[[-156.2 -147.5  -53.8  155.3   63.6 -129.3 -180.7  119.3 -176.7 -204.5
    30.8   78.3  187.6 -130.6   42.2]
 [  23.7  -26.2  145.4 -175.2 -107.4  133.1   49.7 -164.1   76.7  105.6
   -11.7 -171.5 -154.4  113.0   93.3]
 [-132.2 -162.1 -130.6   92.6   59.6  118.4  195.7   88.1  -36.3  179.1
    43.2   54.5  111.7   33.3 -230.6]
 [ -12.2   -0.7 -157.6  242.8  263.8 -185.5   42.4  151.8   33.1    3.2
  -126.1   53.3  217.9  -10.7 -101.2]
 [  10.5   23.2   -7.5  233.1   65.3 -161.5  -92.3  -79.4    9.2  -72.2
  -158.9  -50.8  216.4   18.8  150.0]
 [ 184.0  186.9   52.2  200.5  179.1  -18.4  -84.8 -200.1  113.8 -199.6
   -20.9 -193.4  180.5   89.3  153.5]
 [ -92.6 -134.8  191.2  -84.6   70.8 -224.7   19.5 -105.9  -60.4  161.7
    29.7  -82.0    8.6 -223.3  234.1]
 [ 180.1  180.8   37.1 -164.6 -126.1  -50.5 -147.2  135.7  184.0 -137.2
    27.4  132.5  -99.0 -175.1   61.6]]
The entry just left of 118.4 -> 59.6
Find the entry just left of the largest entry.
242.8
The third largest entry is 234.1
The entry just right of the largest entry: -185.5
The 3rd smallest entry is -223.3
Find the entry just right of -147.5.
-53.8
Find the first entry in reading order.
-156.2
The entry just right of -161.5 is -92.3
Find the entry just right of 59.6.
118.4
The entry just right of -84.6: 70.8
The entry just left of 92.6 -> -130.6
Find the entry just right of -129.3.
-180.7
Find the entry just left of 3.2.
33.1
Find the 2nd smallest entry.
-224.7
Find the entry just right of -107.4.
133.1

[[282 669 196 339 423 291 399 626 693 640 377 376 390 521 581 507]
 [117 712 181 419 521 416 318 376 636 416 307 368 378 590 787 629]
 [ 64 723 150 453 546 381 288 312 675 375 212 336 353 641 883 615]
 [312 668 260 394 590 457 369 459 555 601 564 263 603 384 674 542]
 [226 684 214 404 553 439 346 414 597 511 429 311 491 485 732 597]
 [329 815 144 233 738 521 557 382 672 410 297 517 577 543 432 546]
 [368 638 277 401 646 468 392 439 548 665 621 167 698 344 732 492]]
Counting starts at 0.
The top entry of the column that holds the largest entry: 581
The entry in the bottom-left corner: 368
The entry at row 0, column 0 -> 282
The entry just right of 381: 288
The entry directly above the smallest entry is 117
What is the entry at row 2, column 0?
Answer: 64
What is the entry in row 0 and column 2?
Answer: 196
The entry at row 0, column 1 is 669
What is the bottom-right entry?
Answer: 492
The entry just right of 453 -> 546
The entry directly below 564 -> 429
The entry at row 1, column 1 is 712
The entry just right of 665 -> 621
What is the entry just left of 263?
Answer: 564
The top-right entry -> 507
What is the entry directly below 399?
Answer: 318
The entry in row 2 and column 2 -> 150
The entry directly below 640 is 416
The entry directly below 410 -> 665
What is the entry directly below 543?
Answer: 344
What is the maximum?
Answer: 883
The entry in row 2 and column 1 -> 723
What is the entry just left of 601?
Answer: 555
What is the entry just left of 457?
Answer: 590
The entry directly above 382 is 414
The bottom entry of the column that holds the largest entry is 732
What is the entry just left of 336?
Answer: 212
The entry just left of 577: 517
